Each row below holds a small network's activations on one input, seen along a few directions.
Each table varies a few parts of the input and shows all the possible inputs, shuffled.
Descriptions start from the smaller parts, as in this example, which fits no table here: one of 8 places around a ring, together with either a single point or one of 9 places along a line or (one of 3 separate values, together with one of 6 places along a line).
Shared parts are said once, and a part with two or three values counts as separate values.
In the rows, zero is written as 128.

Other details of the inputs vary at random and push rows far along two fixed directions, the same in every table; ignore that.

Rows:
x1: [139 119 170 168  61 146 138  96 143 111 128  98 135 112]
x2: [ 73  72 110 123 134 133 168 112  43 120 102 128 133  72]
x3: [165 147 120 152 112 120  99 142 137 119 124 130 125 149]
x4: [ 71  79 103 116 141 129 161 121  53 106 102 114 146  79]
x5: [ 65  76 119 117 136 132 164 111  45 112  99 128 141  86]
x6: [120 105 172 143  88 133 163  88 162 117 117  96 141 115]
x7: [142 134 185 144  86 151 163  82 173 139 143 109 122 124]
x8: [139 142  76  86 208 103  93 172  88 160  88 173 111 145]
x9: [128 116 182 141  84 139 173  79 154 132 124 102 130 109]
x10: [134 146  73  79 203 111  93 177 102 137 102 157 126 144]
x11: [149 160 162 142 111 139 138 110 193 153 168 125 114 150]
x12: [ 81  93 124 113 138 137 154 112  67 108 103 131 137  96]
x13: [ 82  82 107 145 109 140 137 125  21 100 113 121 129  72]
x14: [130 127 118 127 118 140 113 140  83 113 112 138 128 112]
x15: [137 147 147 135 119 123 139 118 181 157 165 128 123 145]
x16: [150 169  95 108 181  95  81 174 188 165 156 153 119 189]
x17: [152 148 146 153  98 130 109 134 192 115 170 110 135 154]
x18: [ 83  91 116 114 136 133 153 117  69 103 105 126 138  90]
x19: [102 104 111 132 113 144 129 135  49 100 118 132 126  88]
x20: [122 112 117 110 145 132 138 123  98 130 104 139 125 108]
x21: [124 120 117 125 128 132 114 144  90 101 112 128 140 115]
x22: [172 181 109 113 167 110  86 161 215 171 166 156 110 186]
x23: [141 134 181 137  86 143 163  82 181 133 144 108 128 122]
x24: [144 153  68 103 194 101  60 194  79 130  99 162 126 154]
x25: [164 174  87 126 168  99  55 189 172 146 166 146 121 190]
x26: [109 137  82  86 192 117 116 157  54 142 110 170 114 116]
x27: [131 122 179 137  92 142 155  87 185 123 134 105 138 134]
x28: [173 175  81 140 156 101  60 187 160 143 167 153 109 188]
x29: [126 111 173 142  81 141 162  86 178 111 134  96 141 119]
x30: [119 106 179 141  90 138 164  83 159 122 116 100 140 120]
x31: [ 91 118  78  97 194 123 128 158  18 150 103 169 112 106]
x32: [121 106 166 142  93 134 166  92 165 115 118  87 146 111]
x33: [150 149 147 124 139 128 131 120 147 160 122 135 112 146]
x34: [166 180 103 107 173 108  85 168 215 154 161 141 124 188]
x35: [156 140 144 168  77 135 122 124 175 107 167 112 127 143]
x36: [158 131 162 170  58 145 136 106 172 100 147 103 136 130]
Each input here is: one of 4 places along a line, together with either one of 3 separate values or one of 6 places along a line.
Changing only the place on the line of 4 turns x15 into x9. The same change can be made to x31. Which row results?
> x33
Change only the place on the line of 6 in x11. List by row number the other rows that result.
> x12, x18, x22, x26, x34
Change only the place on the line of 4 in x22. List by row number the other rows that result.
> x2, x8, x20

Rows:
x37: [180 169 157 156  92 134 112 125 214 143 171 121 116 165]
x38: [125 131  98 115 152 130 106 154  56 123 109 156 118 121]
x39: [131 136  93 123 150 112 100 160 142 119 143 131 134 147]
x40: [105  95 217 144  73 145 219  36 202 147 132  84 138 107]
x41: [134 126  99 116 154 121 101 153  62 120  83 145 124 121]
x42: [ 66  84 152  90 148 144 200  81  74 135  88 122 136  76]
x43: [125 135  96 121 152 113  95 162 136 116 142 135 137 149]
x44: [129 117 171 171  56 147 161  88 179 110 171  90 135 114]
x45: [ 56  55 171 111 107 154 233  48  69 119  84 102 142  41]
x46: [160 174 107 128 149 114  79 167 180 147 172 149 117 180]
x47: [154 151 115 134 138 122  96 152 120 145 129 145 112 148]
x48: [136 129  97 109 154 126 109 152  67 114  89 149 126 116]
x49: [129 129  99 107 154 127 102 154  60 110  87 150 127 120]
x50: [137 144 103 135 142 114  98 157 127 141 146 141 120 147]
x51: [154 147 144 161  98 117 109 130 233 131 174 101 139 170]
What is each input in this table made of?
> one of 3 separate values, together with either a single point or one of 4 places along a line
Changing only the choice among 3 separate values turns x38 into x47. The same change can be made to x49. Which row results?
> x41
List by row number the other rows that have the choice among 3 separate values in common with x48.
> x37, x39, x44, x45
Change only the choice among 3 separate values in x50. List by row number the other rows that result.
> x44, x46
